Each row below holds a small network's activations on one input, seen along a few directions.
In each table, some parts of the input vary, and every possible input appears once, in random order.
A made-up example of a description, with smaller parts first: one of 4 places along a line, together with either a single point or one of 11 places around a ring or (one of 3 separate values, together with one of 8 places around a ring).
Shared parts are said once, and a part with two or three values counts as separate values.
In the rows, zero is written as 128.

Other details of the inputs vary at random and push rows far along three fixed directions, the same in every table; ignore that.

A family of inputs:
x1: [142  94 133  57  87 105 114 149 141 105 148 159]
x2: [141 104 130  53  84 103 121 152 140 107 147 162]
x3: [ 95 139 134 169  92 210  87 105 167 147 118 146]
x4: [ 67 138 121 180 188 121 189 152 128 154  81 123]
x5: [ 68 143 128 145 126 167 125 131 182 137  88 190]
x6: [ 80 151 111 201 179 103 173 154 133 128  83 154]
x7: [154 140 118 129 157  71 155 136  84  97 133 101]
x8: [141 105 104 130 147  36 184 182  86  73 118 137]
x9: [182 145 154 142 186 143 103  73  85 152 143  18]
x10: [157 109 132  64  80 126 107 136 141  91 141 149]
x11: [ 81 112  92 208 148 110 173 152 104 158 115 142]
x12: [146 104 137  58  79 107 119 142 143 108 150 156]
x13: [184 161 143 144 167 100 114  91  88 119 138  71]
x14: [147  91 120  52  79 107 136 148 133 122 155 167]
x15: [145  89 122  47  81  98 142 163 140 118 157 174]
x16: [186 154 157 142 178 142 110  70  86 156 144  18]
x17: [155 112 134  55  81 121 109 143 142  90 142 154]
x18: [182 149 147 142 181 140 112  73  85 152 140  22]
x19: [188 153 153 144 183 145 105  74  90 155 148  14]
x20: [ 75 144 135 154 110 188 115 121 173 144 108 166]
x21: [100 140 131 171  96 217  77 105 169 150 124 138]
x22: [ 82 120  94 208 142 108 183 152 105 160 113 144]
x23: [129  97  93 120 140  15 204 192  87  87 119 150]
x24: [ 91 132 130 165  95 203  81 107 168 166 133 141]
x25: [166 132 147  65  96 155  83  98 142 110 153 123]
x26: [ 66 137 135 144 132 167 120 139 183 137  88 193]
x27: [171 148 159  58 111 152  72  93 149 116 146 128]
x28: [143 125 117 131 160  63 164 150  91  90 126 116]
x29: [ 80 143 105 205 166 111 173 154 122 125  99 139]
x30: [ 96 129 123 156  91 207  90 102 152 185 140 144]
Each input here is: one of 5 separate values, together with either a single point or one of 5 places along a line.
Question: The inputs of x22 and x15 match in every part but the choice among 5 separate values. If x16 is changed in the same way as x22 into x15, which row does it become?
Answer: x19
Question: Which other rows agree with x9 in the choice among 5 separate values? List them by row number.
Answer: x1, x8, x11, x26, x28

A family of inputs:
x31: [122 149 133 146 137 153 110 112 137 118 112 126]
x32: [144 116 145  68 104 135 114 134 149 105 133 138]
x33: [117 142 142 140 151 162 118 104 136 161 124 103]
x34: [ 97 115 127 123 138 121 157 154 144 131 107 148]
x35: [111 163 136 142 159 111 136 132 150 106  96 160]
x36: [186 154 123 185 163 118 116  80  59 149 157  35]
x37: [115 138 125 158 133 147 119 125 132 120 116 121]
x38: [159 117 138  75  83 148  97 114 137 124 156 133]
x39: [102 130 107 152 122 110 146 148 128 111 112 170]
x40: [126 130 139 143 134 163 100 109 137 144 125 107]
x41: [143 111 145  69 104 135 112 136 150 110 137 134]
x42: [157 123 105 181 153  74 152 133  64 124 143  77]
x43: [118 142 141 135 141 157 126 114 141 140 116 113]
x44: [115 158 122 155 139 107 131 130 138 116 112 171]
x45: [177 102 117  85 135  42 151 150  84 103 153 120]
x46: [175 104 112  94 122  37 156 163  84  76 149 126]
x47: [128 137 120 164 103 154  88 112 126 125 141 125]
x48: [127 137 136 149 127 163  98 112 137 126 125 111]
x49: [157 116 141  72  92 152  99 109 138 144 160 125]
x50: [120 135 127 150 132 157 116 104 126 170 140 115]
x51: [104 129 127 139 140 131 151 142 137 123 106 134]
x52: [ 99 114 108 150 116 112 155 157 129 123 118 160]
x53: [107 131 125 135 131 132 140 141 139 112 108 141]
x54: [118 132 113 170 113 143 113 122 121 130 132 130]
x55: [114 130 118 141 120 126 137 135 131 125 120 155]
x56: [106 114 113 148 123 123 147 143 126 146 125 143]
x57: [202 130 148  83 150 101 119 102  87 121 157  53]
x58: [100 128 120 124 135 113 153 144 138 143 121 167]
x59: [100 120 105 151 115 113 153 154 127 117 116 163]
x60: [119 125 124 143 125 147 117 114 128 161 138 127]
x61: [152 122 140  69 100 137 105 116 141 133 151 142]
x62: [ 95 129 130 127 153 114 165 151 143 129  99 152]
x63: [129 124 125 155 113 159  96 107 127 154 142 117]
x64: [151 118 152  68 115 146  91 113 149 127 142 127]
x65: [117 136 138 144 148 159 115 107 135 157 122 107]
x66: [103 132 119 152 131 122 135 150 136 101 109 146]
x67: [135 100 130  59  87 114 144 153 142 119 146 159]
x68: [147 104 132  73  83 132 118 134 139 126 153 141]
x69: [150 142 119 159 185  64 173 138  80  99 111  90]
x70: [ 96 119 130 120 135 126 166 155 145 128 107 142]
x71: [117 128 136 139 132 158 125 121 138 142 121 109]
x72: [119 151 145 139 157 158 114 100 139 156 120 111]
Question: The inputs of x60 and x65 match in every part but one. If x42 is changed in the same way as x60 into x65, which row does it become?
Answer: x41
Question: What is each input in this table made of?
Answer: one of 2 separate values, together with either a single point or (one of 4 places along a line, together with one of 5 places along a line)
Question: Change only the place on the line of 4 in x47. List by row number the other rows that result.
Answer: x39, x54, x59
Question: Change only the choice among 2 separate values in x64. List by row number the other rows that result.
Answer: x45
